These are the activations of a small neural network, seen along a few directions. Each row is one input.
In each table, some parts of the input vary, and every possible input appears once, in random order.
A made-up example of a description, with smaller parts first: one of 6 places along a line, together with either a single point or one of 11 places along a line or (one of 3 separate values, together with one of 8 places around a ring).
Shared parts are said once, and a part with two or three values counts as separate values.

Other details of the inputs shift rows strongly along two fixed directions, in all tables alike. That doesn't count.

A family of inputs:
r1: [-51  22  11  -6  30  -7  -8  21   8 -22  -7]
r2: [  5   9  -5  -4 -61   9  18 -25   2 -13 -13]
r3: [ 72 -23 -22   5 -29   7  -4 -28 -19  46  21]
r4: [  2 -10  -2   6 -47  22  33 -21   7 -25  -9]
r5: [ -6   5   4  -2 -50  24  23 -22   7 -11  -4]
r6: [-13 -21  -7  15 -44   7  34 -26   5 -25  -2]
r7: [ -6   0 -10  -2 -59   8  20 -29  -1 -18  -3]
r8: [-55  24  11   4  27 -12   3  27  14 -15  -6]
r9: [-51   9   5   0  32 -18   1  24   7 -31  -7]
r10: [  8 -14   1   8 -48  25  33 -21   5 -25 -11]
r11: [-48  23  11   7  31 -11   2  31  13 -17 -12]
r12: [ 38  -3  -3  -7  51 -11 -41  15 -16  41  16]
r13: [-47   0   5  12  34 -14   8  24  10 -20  -2]
r14: [-45   8   7   8  32 -11  10  27  11 -23  -6]
r15: [ 41   4  -4  -7  46 -21 -40  17 -14  46  11]
r16: [ 36   0  -7  -5  50 -20 -41  17 -17  43  13]
r17: [ -7 -18 -11   4 -52   6  24 -30  -1 -25   1]
r18: [ 39  -1  -4   2  50 -14 -31  20 -14  49  14]
r19: [ -8   3  -3  -7 -55  18  17 -31   0 -18  -1]
r20: [-51  22   6  -2  28 -18  -6  27   9 -22 -12]
r21: [  4 -12  -8   0 -53  12  27 -27   1 -29  -7]
r22: [-48  27  16  -8  28  -8  -8  23  10 -20 -13]
r23: [ 44 -21  -5  -2  55 -12 -33  17 -15  26  11]
r24: [ 31  -5 -12  -2  53 -24 -39  19 -15  37  16]
r25: [-56  -6   2   8  33 -24   1  17   9 -33  -4]
r26: [ -8   9   7  -1 -48  24  24 -19   8 -13  -8]
r27: [ -7  11  10  -2 -48  22  23 -18   9 -13 -10]
r28: [-45 -14  13   9  41  -4  10  23  17 -30  -5]
r29: [-44  29  22  -3  28  -2  -1  27  18 -12 -14]
r30: [-14 -24  -6   5 -43   5  25 -28   2 -32  -2]
r31: [ 82 -17 -17   3 -30   9  -4 -24 -19  48  13]
r32: [ 38   2  -1   1  50 -15 -31  23 -11  48  12]
r33: [ 40 -25   4   6  62  -6 -23  24  -5  23   6]
r34: [ -9 -13  -7  12 -46  11  32 -25   4 -21   2]
r35: [-47  29  19 -11  27  -8 -10  24  14 -18 -13]
r36: [ 39   1   2  -2  50  -6 -31  18 -11  46  13]
r37: [-52  25  15  -9  30  -6  -9  24  11 -21  -9]
r38: [ -9   5  -7  -5 -60   9  19 -28   1 -15  -4]
r39: [ -6 -31  -4   1 -39  15  24 -29   4 -32  -3]
r40: [-51  21   8   6  31 -12   3  30  15 -19 -10]
r41: [ 68 -20 -15 -10 -28  11 -18 -33 -22  40  23]
r42: [ -5   5  -6  -5 -59  11  17 -27  -1 -16  -8]
r43: [ 77 -19 -14  -1 -26  18  -8 -28 -18  47  19]
r44: [ 72 -19 -12  -2 -26  17  -8 -29 -19  48  24]
r45: [ 36  -2  -5   2  52 -16 -31  21 -12  48  17]
r46: [-49  31  17  -9  28  -9  -9  25  14 -20 -15]
r47: [-47   8   8  -3  37 -11   0  26  11 -35 -13]
r48: [ 38   2  -5  -7  48 -21 -41  19 -16  43  11]
r49: [ 83 -35 -18   7 -23  11   2 -26 -19  35  16]
r50: [  3  11   6  -1 -50  22  23 -20   8  -7 -12]
r51: [-56   3   2   4  35 -21   0  20   8 -29   0]
r52: [ -5   3   1   1 -51  22  25 -25   5 -11  -2]
r53: [ -9   6  -1  -9 -54  20  15 -27   3 -18  -5]
r54: [ 24 -29  -6  12  57 -19 -19  17 -10  27  18]
r55: [  2 -20   3  -1 -42  20  23 -22   7 -35 -14]
r56: [  0   6  -6  -3 -61  10  19 -25   1 -18 -12]
r57: [-46  23  17   1  33  -2   0  27  13 -14 -10]
r58: [-41  29  16   0  25 -10   1  29  15  -9 -16]
r59: [ 37   1   1 -10  48 -11 -40  14 -14  41  15]
r60: [ 81 -13 -15   2 -30   8  -6 -24 -16  49  12]
Description of these inputs: one of 2 separate values, together with either one of 10 places along a line or (one of 4 places along a line, together with one of 5 places along a line).
The inputs of r33 and r55 match in every part but the choice among 2 separate values. If r29 is changed in the same way as r33 into r55, which row does it become? -> r35
The inputs of r19 and r52 match in every part but the choice among 2 separate values. If r38 is changed in the same way as r19 into r52, which row does it become? -> r8
A walk changes only the place on the line of 5. It starts at r29 and steps to r27. List the rest of the walk in order. -> r26, r5, r44
Which other rows does r25 become when the place on the line of 10 takes its other values? List them by row number. -> r9, r17, r21, r23, r30, r39, r47, r51, r55
Which other rows does r4 become when the place on the line of 10 takes its other values? List them by row number. -> r6, r10, r13, r14, r28, r33, r34, r49, r54

A family of inputs:
r61: [ -3  10   1   2 -12   8   6  -3   0  -1  -2]
r62: [-19  15   8   0  58 -21 -19  34   5   5  -4]
r63: [ -4 -12  -3   2  -7   2   8  -7  -1 -12   1]
r64: [-23  16   9  -6  56 -20 -25  35   1   5  -2]
r65: [ 6 -5 11  4 -6 16 12  0  8 -6 -8]
r66: [-10   5   1  -1 -11   0  -2  -7   0  -4  -3]
r67: [ -1   1  -3  -3 -15   3  -1  -4   0  -9  -5]
r68: [-5 -7 -2  6 -8  0 10 -4  2 -9  0]
r69: [ -3  -9  -5   7 -14   0  11  -4   4  -3   1]
r70: [ -7 -14  -3   1  -6   1  10  -8   0 -14   1]
r71: [  2   7   2   1 -13   5   8  -3   1   1  -2]
r72: [ -6   4  -2  -3 -13  -1   3  -8  -4  -5   0]
r73: [ -3  13   3  -6 -14   5   0  -5   4  -2   0]
r74: [ 81 -35 -19   2  18  -5 -26 -12 -24  51  26]
r75: [ -5  11   2  -3 -14   7   5  -4   4   5  -4]
What is each input in this table made of? -> either a single point or one of 5 places along a line or one of 9 places around a ring

A family of inputs:
r76: [-22   4   5   7 -18   9  22  -3  10 -16  -7]
r77: [ 5 -8 -6  1 19 -9 -9  5 -5  5  7]
r78: [-18   3   6   3 -17  11  18  -2   9 -20 -10]
r79: [-18  -5   0  -1 -16   2  10  -9   4 -22  -6]
r80: [-20   4   8   2 -15  11  17  -2  10 -22 -10]
r81: [  3  10  -1  -1  14  -7 -11   7  -3  18   6]
r82: [ 9 -3  2  5 21 -3 -4 11  1 10  0]
r83: [  7   9   1  -3  13  -6 -12   8  -3  14   2]
r84: [ 83 -32 -14  -1 -65  28   9 -49 -16  28  11]
r85: [ 9 -5  4  0 20  1 -7  8  0  8  2]
r86: [  6   7   3  -7  14  -5 -16   6  -3  12   1]
r87: [  5   8   2  -6  15  -4 -15   6  -4  12   3]
r88: [-23  -2  -3   5 -19  -1  16  -7   4 -17  -1]
r89: [ 9 -3  3  4 20 -1 -4 10  0  9  1]
r90: [-18  -2  -2   2 -18   0  14  -7   4 -21  -5]
r91: [  3  -8  -4   0  20  -9 -10   5  -5   3   7]
r92: [-18  15   3  -4 -19   5   7  -3   5 -12  -8]
r93: [  6 -10  -4  -2  18  -8 -10   3  -6   4   6]
r94: [  5  -8  -5   3  19 -12  -8   6  -4   6   5]
r95: [-17  15   3  -2 -19   2   9  -2   6 -11  -9]
r96: [  6   9   1  -6  14  -4 -15   7  -3  12   3]
What is each input in this table made of? -> one of 3 separate values, together with either a single point or one of 6 places along a line
The inputs of r77 and r78 match in every part but the choice among 3 separate values. If r88 is changed in the same way as r77 into r78, which row does it become? -> r76
Which other rows does r87 become when the place on the line of 6 takes its other values? List them by row number. -> r83, r86, r92, r95, r96

A family of inputs:
r97: [ 48  -3 -18   8 -19   0   0 -13 -16  37  16]
r98: [ -9  11   6  -6  37 -12 -22  19   0  13   2]
r99: [  6 -12  -1   6  32 -11 -11  11  -3  12   7]
r100: [ -8  -8  -5  12 -45  14  35 -19   7 -21  -6]
r101: [  4 -12  -8   8   5 -13   1   2   0   4   4]
r102: [  0  12  -8  -6  14 -16 -20   8 -10   8   7]
r103: [28  0 -1 -2 -6  4 -6 -8 -3 26  6]
r104: [  4  12   1   6  36  -9 -11  23  -1  23   7]
r105: [  1  11  -2   3  16 -15 -10  11  -4  18   5]
r106: [-51  24  14   0 -11   1  16   7  20 -26 -16]
r107: [ 4 12  4  3 15  3 -2 12  3 15  2]
r108: [-32  24  16  -3 -16   8  13   4  15 -17 -18]
r109: [ -7  13   2  -3  41 -20 -23  19  -3  16   3]
r110: [ 63 -28  -5  -5 -11  12  -5 -21 -12  17   6]
r111: [-38   5  14 -10 -12  13  19   1  13 -54 -21]
r112: [ 51 -28 -11  -1 -13   5  -9 -24 -15  25  15]
r113: [  6   9  -1   1  31 -15 -16  14  -4  25   6]
r114: [-43  16  23  -4  -3   8  10  14  21 -41 -30]
r115: [-16  18   6 -12 -20  12   1  -4   3 -17 -12]
r116: [  4 -12  -2   7  22 -12  -6   8  -1   8   5]
r117: [-10  -3  -3  12  40 -15   0  24   1   4   2]
r118: [ -6  14   5   4  39  -6 -10  26   3  17   5]
r119: [ 25 -10  -3   6   0  10   3  -7  -5  19  13]
r120: [ 11   3   0  -7 -65  23  19 -31   1  -8  -8]
r121: [ 92 -25  -7   4 -29  25  -2 -23 -13  39   5]
r122: [-12  -7   3   4 -50  18  28 -26   8 -20  -5]
r123: [ -9  -6   1  -6  41 -12 -21  15  -5  -3   6]
r124: [-10  13   0 -10  38 -14 -27  20  -6   7   4]
r125: [ 29 -20 -13   2  -8  -7  -5 -13 -10  13   8]
r126: [-16   0   8  -3  35  -7 -14  13   1   2   5]
r127: [  1   9  -6  -1   0 -14 -10   2  -6  10   4]
r128: [ 35 -18  -9   7 -63  29  28 -39  -4   5   7]
r129: [ -3  -7  -3   9  42 -23 -12  18  -1  10   5]
r130: [-33  20   1   3 -22  -6  14   0   7 -14  -7]
r131: [  6  12  -4   8  31 -14 -10  20  -5  25   9]
r132: [-42   1   2  -3 -23   2  17  -7   8 -44 -13]
r133: [-35   3  -2  14  -9  -2  26   6  11 -27  -9]
r134: [ 40 -17   2   4   9  12   4   0  -2  11   2]
r135: [  8 -16 -10  -4 -57  18  19 -34  -5 -21  -1]
r136: [-26   0  15  -1 -30  18  32  -7  16 -42 -21]
r137: [  8 -13  -4   1  32 -15 -16  10  -6  10   7]
r138: [-7 -5  0 11 41 -9 -2 23  1  6  6]
r139: [ 13 -12  -1   2 -36  16  14 -24  -1   1   4]
r140: [  3   0   8  -9 -50  25  15 -22   6 -31 -21]
r141: [ 74 -33 -27  -3 -24  -1 -14 -30 -24  30  20]
r142: [ 7 -7  1  9 37 -3 -5 16 -2 15 12]
r143: [-10  -7   5   4  41 -13 -11  17   2   6   5]
r144: [ -2  13   9  -3  25  -4 -14  16   3  16  -2]
r145: [ 36  -6 -10   0 -74  20  21 -41  -6  11   2]
r146: [ -7  12   2 -12  38 -10 -27  18  -4   7   4]
r147: [26  4 -8  6  4 -1 -3  1 -7 29  9]
r148: [-37  21   2  -7 -19  -1   6  -3   5 -27 -12]
r149: [ 23   2 -11  -8  -6  -6 -15  -9 -14  16   8]
r150: [ 61 -26 -21  12   7  -6  -7  -6 -16  39  21]
r151: [-51  26  12 -11 -10   6   7   7  13 -37 -19]
r152: [-54   7   3  -2  -8  -5  14   4  11 -48 -15]
r153: [ 36  -5 -10 -11 -73  25  12 -43  -9   1   1]
r154: [-16   1   9   2  36  -6  -9  16   3   5   5]
r155: [-25  24  12   1 -17  15  19   7  13 -14 -14]
r156: [ 35  -6 -13  -3 -75  13  15 -42 -10   9   3]
r157: [-28  16  10  -7 -20   6  10  -3  11 -18 -12]
r158: [-10  -6  -7  -3  37 -20 -18  16  -5  -6   4]
r159: [ 59 -26 -12  10  11   3  -9  -8 -15  39  22]
r160: [-14  -1   4  -8  39  -6 -21  14  -3  -4   6]
r161: [ 54 -21 -11  -9   9   4 -27 -15 -20  33  22]
r162: [ -2   1  13   0 -49  24  26 -16  13 -24 -24]
r163: [-56   8  10  -5  -3   4  11   3  12 -44 -11]
r164: [-44  27  17  -8  -9   7   7   9  14 -25 -19]
r165: [ -7  12   3  -5  26 -12 -18  14  -2  12   2]
r166: [-53   4   2   2 -22  -7  24   0  15 -44 -14]
r167: [-40   1   2   3 -25  -1  22  -6  10 -39 -14]
r168: [-12  -6   0   8  40 -20  -9  21   4   3   1]
r169: [ -6  -9   1   1  42 -15 -17  15  -4   5   6]
r170: [-12  19  10   3  39  -3  -8  29   6  12  -2]
r171: [ 15 -16  -3  -1 -36  13  10 -26  -3  -3   4]
r172: [-13  -2   7  -3  41 -10 -17  17   1   4   6]
The inputs of r104 and r124 match in every part but one. If r107 is changed in the same way as r104 into r124, which row does it become? -> r153
The inputs of r99 and r138 match in every part but one. If r162 is changed in the same way as r99 into r138, which row does it become? -> r121
What is each input in this table made of? -> one of 4 places along a line, together with either one of 2 separate values or one of 8 places along a line or one of 9 places along a line
A walk changes only the place on the line of 4. It starts at r111 and steps to r110. List the rest of the walk in order. -> r136, r134
A walk changes only the place on the line of 8. It starts at r127 and steps to r156. List the rest of the walk in order. -> r109, r165, r98, r157, r120, r164
Which other rows does r111 become when the choice among 2 separate values takes its other values? List them by row number. -> r140
Which other rows does r110 become when the choice among 2 separate values takes its other values? List them by row number. -> r114
A walk changes only the place on the line of 9. It starts at r166 and steps to r125. List the rest of the walk in order. -> r167, r137, r169, r112, r171, r172, r126

A family of inputs:
r173: [ 53  -3  -5  -2  21  -2 -24   4 -14  43  12]
r174: [ -2   5  -4  -4 -36   9   7 -17  -1 -10  -4]
r175: [-59   8   7   8   8  -9  19  16  16 -36 -10]
r176: [  8   5   2   1 -27  12  11  -9   2   4  -4]
r177: [ 54  -3  -6  -5  21  -2 -25   4 -14  42  12]
r178: [ -2 -11  -6  -1 -27   7  10 -19  -1 -14   2]
r179: [-58  19  11  -4   3  -4   7  11  13 -33 -13]
r180: [ -6 -10  -5   1 -24   4  10 -16  -1 -14   1]
r181: [-51  21  15   4  20  -4   9  23  18 -19 -12]
r182: [  7   3   2   3 -27  11  13 -12   3   3  -3]
r183: [  2  13   9  -1  62 -16 -25  34   0  24   4]
r184: [-10   9   2   2  56 -23 -23  29  -2  19   7]
r185: [-49  26   9  -2  15 -11   1  20  10 -22 -13]
r186: [ 36  -3 -10  -5   3  -4 -18  -6 -14  27  10]
r187: [  8   8  -4  -4  12  -8 -15   6  -6  12   3]
r188: [28 -5  1 -6 -2  7 -9 -7 -6 17  6]
r189: [-34  -2  -2   6 -22   2  22  -6   7 -32  -8]
r190: [ 16 -14  -2   2  -5   8   2  -8  -3   2   4]
r191: [ 49  -6 -11  -2  19 -10 -24  -1 -16  43  16]
r192: [  4 -12  -9   2 -25   5  12 -17  -4  -9   3]
r193: [ 39 -20  -7  10  18  -2  -7  -1  -8  28  14]
r194: [  2   4   3  -5 -30  14   8 -13   2  -7  -6]
r195: [  2 -11  -2   9 -23  10  21 -11   3 -12  -3]
r196: [ 20 -18   0   0  -5   4   2  -6   0  -6  -5]
r197: [  3   2  -4  -5 -26   5   1 -15  -4  -3   0]
r198: [ 17 -20  -7   0 -12  -2   1 -12  -4  -7  -2]
r199: [  5   3  -4   0 -27   3   7 -12  -1   4   0]
r200: [  9 -14  -9   8  -5  -4   6  -6  -4   0   7]
r201: [  8 -12   0  -1 -18  13   9 -15  -1  -7   1]
r202: [ 12   5   2  -6 -26  14   5 -12   1   0  -4]
r203: [-29   1   7   7  41  -9  -1  26   8 -13  -3]
r204: [ -3  -4   4   2  71 -17 -22  33  -1  12   8]
r205: [  1  -1   5  -5 -32  16  12 -17   2  -9  -4]
r206: [-42  13   9  -6  25 -12  -7  16   7 -16  -4]
r207: [-36  14   6   3  39 -18  -9  26   7  -2  -1]
r208: [ -1  10   3  -4 -35  15  14 -12   4 -11  -9]
The inputs of r201 and r178 match in every part but one. If r176 is changed in the same way as r201 into r178, which row does it become? -> r199
What is each input in this table made of? -> one of 2 separate values, together with either a single point or one of 6 places along a line or one of 11 places along a line
Which other rows does r204 become when the choice among 2 separate values takes its other values? List them by row number. -> r192
Which other rows does r206 become when the choice among 2 separate values takes its other values? List them by row number. -> r205
